Here are a small network's activations along a few directions, averaged over the inputs that share one value of a field.
Related values have similar rows: they may be neighbours, one step apart, or belong to one group.
In the rows, zero is written as 500.
Random noise pushes rows far along 2 fixed directions. That doesn't count. These rows show it; they differ only by the noise:
[241 347 274 695 529 596 670 511 477 375 400 288 370 428]
[513 426 405 780 682 807 689 627 663 643 308 580 431 432]
[235 357 300 644 517 504 606 505 398 325 463 292 359 487]
[304 406 404 542 533 338 452 523 261 283 593 390 349 637]


P, 12 values:
p7: [409 619 262 549 182 723 821 227 669 380 401  81 457 170]
p10: [296 653 627 476 311 473 532 385 536 405 538 630 329 487]
p5: [366 625 412 898 507 966 717 451 849 728 229 571 401 372]
p3: [463 404 270 577 493 872 592 471 458 608 300 267 672 325]
p11: [924 676 778 334 367 476 523 474 579 615 462 656 689 440]
p6: [349 352 516 423 433 262 569 495 525 390 587 498 697 357]
p4: [794 511 679 603 893 403 363 636 749 783 424 830 666 603]
p9: [796 399 482 429 636 673 327 687 655 821 569 685 705 543]
p1: [534 554 539 649 651 556 397 624 518 644 430 671 538 688]
p8: [539 520 658 363 425 100 601 412 591 321 585 443 373 492]
p2: [902 453 700 216 629 642 423 694 645 836 597 922 774 442]
p12: [661 655 523 493 500 875 472 465 504 672 295 433 379 415]
The values of P form a network in which each value has 3 neighbours.
Q: Which values are neighbours of p2? Give them in the order they are listed.
A: p11, p6, p9
Q: Which values are neighbours of p5? Give them in the order they are listed.
A: p10, p1, p12
A value of P combines one of 2 hidden first parts with one of 6 second parts; all combinations occur once.
Q: Changing only the second part turns p11 into p3. p8 has the same second part as p11; what does that change turn p8 into?
A: p1
Q: Changing only the second part turns p5 into p4. p12 has the same second part as p5; what does that change turn p12 into?
A: p9
